A small network was shown many inputs. Here are its activations along a few directions, one row for each input.
Each table varies a few parts of the input and shows all the possible inputs, shuffled.
Descriptions start from the smaller parts, as in this example, which fits no table here: one of 2 separate values, together with either a single point or one of 11 places along a line or (one of 6 places along a line, together with one of 8 places around a ring).
Shared parts are said once, and a part with two or three values counts as separate values.
In the rows, zero is written as 128.

Other details of the inputs shift rows strongly along three fixed directions, in all tables alike. That doesn't count.

Rows:
x1: [157  85 107 166 193 128 204  88 106  29 158  67  59]
x2: [ 96 149 150 165 142 112 167 163  59 110 156 134 171]
x3: [164 197 228 171 127  87 163 116 202 194 132 167 112]
x4: [108 149 154 114 126 131 201 184  79  80 143 131 150]
x5: [ 91 147 110 162 131 101 182 132  65 114 157 109 183]
x6: [ 88 138  99 165 130  98 188 127  61 113 152  97 179]
x7: [110 120 118  65  94 170  98 168 124 135 107 141 139]
x8: [ 93 144 135 125 107 138 213 144  71  96 127 109 147]
x9: [118 118 125  60  96 163  96 181 123 132 109 140 138]
x10: [108 139  88  91 112 119  63 165 121 149 147 146 167]
x11: [ 95 173 113 151 130  98 171 154  75 108 183 131 174]
x12: [167 117 149 139 151 133  50 105 201 161 121 141  97]
x13: [167  33  66 116 175 161  97  88 134  56 136  68  37]
x14: [148 110 137 138 121 115  72  72 208 194  97 133  80]
x15: [ 96 147 140 124  97 141 213 145  71 102 127 105 145]
x16: [185 190 170 171 165  96 164 111 179 156 161 131 138]
x17: [ 91 117  90  67  97 150 112 131 128 141  74 127 148]
x18: [170  36  72 115 165 164  97  89 135  62 137  64  35]
x19: [175  55  89 106 197 159  81 118 151  45 151 110  52]
x20: [ 99 150 146 120 125 138 203 172  78  82 142 131 150]
x21: [172  51  88 105 185 162  87 104 148  52 146  99  49]
x22: [ 86 132  58 101  97 116  81 118 118 164 121 120 165]
x23: [ 89 144 131 124 117 133 213 144  73  88 125 114 150]
x24: [ 89 111  97 113 106 130  77 125 106 171  92 124 163]
x25: [128 103 121 113  89 129  70 179 110 144 105 173 149]
x26: [144 173 194 184 129  90 173  78 182 179 125 141 103]
x27: [105 115 113  64  90 167 103 151 120 135 101 134 139]
x28: [ 89 108 126 113 101 133  65 146 116 153 107 145 159]
x29: [ 82 100 130 109  92 123  70 149 116 160 117 159 139]
x30: [161 128 164 130 130 123  57 105 217 192 118 164  87]
x31: [159 159 161 190 169 104 167  76 148 142 137 114 115]
x32: [121 119 129  60  89 166  96 183 122 135 111 135 135]
x33: [ 74 126 137 178 117 100 182 132  61 111 130 106 161]
x34: [ 84 104 115 117  99 131  70 134 113 156  98 133 158]
x35: [159  88 111 164 204 126 197  93 104  17 165  81  63]
x36: [176 186 159 176 167 103 166  99 175 152 164 128 136]
x37: [171 174 151 178 165 101 169  84 166 144 160 119 133]
x38: [ 91 147 147 164 135 109 172 146  58 114 148 129 172]
x39: [184 122 145 129 165 129  49 116 190 164 126 140 102]
x40: [ 89 136  66  98 102 120  75 124 118 158 129 129 167]
x41: [112 118 120  65  88 173  98 170 121 135 111 135 135]
x42: [179 210 194 185  98  98 185  74 206 211  84 166 131]
x43: [180 129 126 142 101 122  82  71 215 203  68 150 100]
x44: [114 103 110 116  81 132  77 149 110 149  96 168 152]
x45: [172 103 140 157 174 142 194 106 113  44 174  83  60]
x46: [ 99 123 110  60 103 156 101 148 130 131  92 148 150]
x47: [ 90 168 109 151 125  96 176 138  72 109 175 125 174]
x48: [102 112 140 108 107 128  58 175 119 151 115 151 158]
x49: [184  60 100  99 195 151  79 130 156  51 149 112  54]
x50: [189 233 219 177  96 103 177  99 224 225  91 191 141]
Each input here is: one of 5 places along a line, together with either one of 4 places along a line or one of 6 places along a line.
Q: The inputs of x50 and x43 match in every part but the place on the line of 5. If x30 is changed in the same way as x50 into x43, which row does it become?
A: x14
Q: The inputs of x16 and x36 match in every part but the place on the line of 5. If x48 is changed in the same way as x16 into x36, which row does it become?
A: x12
Q: Which other rows does x29 become when the place on the line of 6 takes its other values? List them by row number.
A: x28, x37, x38, x44, x47
Q: Start at x15 and move only the place on the line of 4, one step at a time. The first step leads to x8. Which rows follow, in order?
A: x23, x35
Q: Which other rows does x1 become when the place on the line of 5 takes its other values? List them by row number.
A: x4, x20, x21, x23

Rows:
x51: [129  43  41  92 143 140   9 132 125  94 131 125 109]
x52: [ 74 158 154 121 112 111 141 176  83 138 142 148 186]
x53: [175 111 167 181 192 111 126  95 165 100 163 115  64]
x54: [193 102 145 156 184 134 161  86 164  86 140 102  56]
x55: [126  72  80  97 115 147  26 103 159 165 101 114 116]
x56: [167 142 152 196 163  90 188  90 153 111 145 126  98]
x57: [ 78 140 143 116  96 138 186 169  58 105 104 130 179]
x58: [140 184 156 102 107 135 158 125 172 171 109 142 136]
x59: [146 148 141 108  90 136  61 112 196 212  83 173 139]
x60: [ 96 158 136 132  97 115 147 180  74 141 139 142 184]
x61: [125 178 137 129 121 116 128 101 165 184 113 139 149]
x62: [153 147 148 108  90 134  59 127 195 219  85 161 136]
x63: [171 154 174 174 158 118 218  95 154  97 146 110  78]
x64: [120 124 121 131 139 130 180 142  89  65 167 105 110]
x65: [ 90  73  72 113 123 134  85 172  48  82 154 133 157]
x66: [ 68 143 138 110  78 130 187 171  66 113 124 135 159]
x67: [142  17  48  98 184 174  54 141  93  28 149  89  77]
x68: [165 160 147 187 171  99 190  74 148 123 163  92 109]
x69: [125 154 130 106  96 133  67  93 198 219  74 150 136]
x70: [ 79 152 131 103 100 135 189 177  59 107 126 128 184]
Q: Describe the family of inputs behind these rows.
A: one of 2 separate values, together with either one of 4 places along a line or one of 6 places along a line
Q: The inputs of x62 and x60 match in every part but the choice among 2 separate values. If x55 is changed in the same way as x62 into x60, which row does it become?
A: x68
